A small network was trained on made-up records. Each row is its average activation on records with the value named, seen along a few directions.
Values that are neighbours, or in one group, have similar rows; names and order tell nothing.
(in the rows, 500 means zero)
Strong random noise was added to every row along 2 fixed directions; ignore it. To show where, here is one row again and again, with new noise each time:
[480 421 516 510 563 443 357 434 558 516 565 416 490 574 578 472 653]
[542 441 452 568 584 395 236 409 575 628 579 447 569 647 659 564 639]
[432 337 596 236 464 612 500 441 509 370 657 520 426 502 610 367 873]
[535 459 450 630 606 361 234 415 584 633 547 406 561 643 622 564 578]


Field F:
f3: [549 614 457 425 356 620 578 607 390 482 529 583 603 509 403 618 533]
f15: [337 564 601 429 576 681 663 579 453 274 567 424 402 429 616 375 582]
f1: [332 398 630 275 416 594 529 595 484 407 603 710 564 345 597 445 589]
f11: [617 600 348 341 497 607 366 447 559 745 623 613 498 503 592 537 693]
f9: [651 520 551 563 594 410 418 377 418 621 438 316 548 521 450 560 368]
f13: [478 481 453 450 515 500 227 333 504 553 503 731 550 592 615 577 531]
f4: [514 635 401 524 485 565 557 565 548 652 613 592 557 491 735 513 598]
f5: [344 458 647 377 537 514 575 429 608 391 430 310 352 414 473 345 537]
f7: [445 540 394 410 479 511 598 505 631 447 476 626 332 484 322 383 406]
f6: [235 541 551 595 385 444 731 673 600 374 366 549 420 363 318 422 377]
f14: [625 514 491 408 373 486 627 410 455 419 420 706 461 573 411 524 584]
f2: [663 493 323 668 518 451 443 599 521 833 449 492 776 548 537 754 428]
f10: [582 452 666 423 476 589 622 632 363 415 590 397 568 464 577 433 540]
f8: [648 444 361 416 443 564 722 400 379 481 503 576 442 474 508 494 671]
f16: [628 474 448 723 507 350 345 403 389 514 431 420 507 538 337 616 160]
f12: [469 442 647 458 424 603 611 669 393 264 440 594 498 465 452 490 248]
The values of F form a network in which each value has 4 neighbours.
- Which values are neighbours of f9? Give them in the order they are listed. => f5, f10, f8, f16
- Which values are neighbours of f4? Give them in the order they are listed. => f15, f11, f6, f2
Each value of F is a pair of two hidden parts, and every pair occurs once (4 first parts, 4 second parts).
- f15 and f5 share the first part; f15 and f1 share the second. Which value has the first part of f1 and the second part of f5? => f13
- f10 and f9 share the first part; f10 and f3 share the second. Which value has the first part of f3 and the second part of f9? => f14
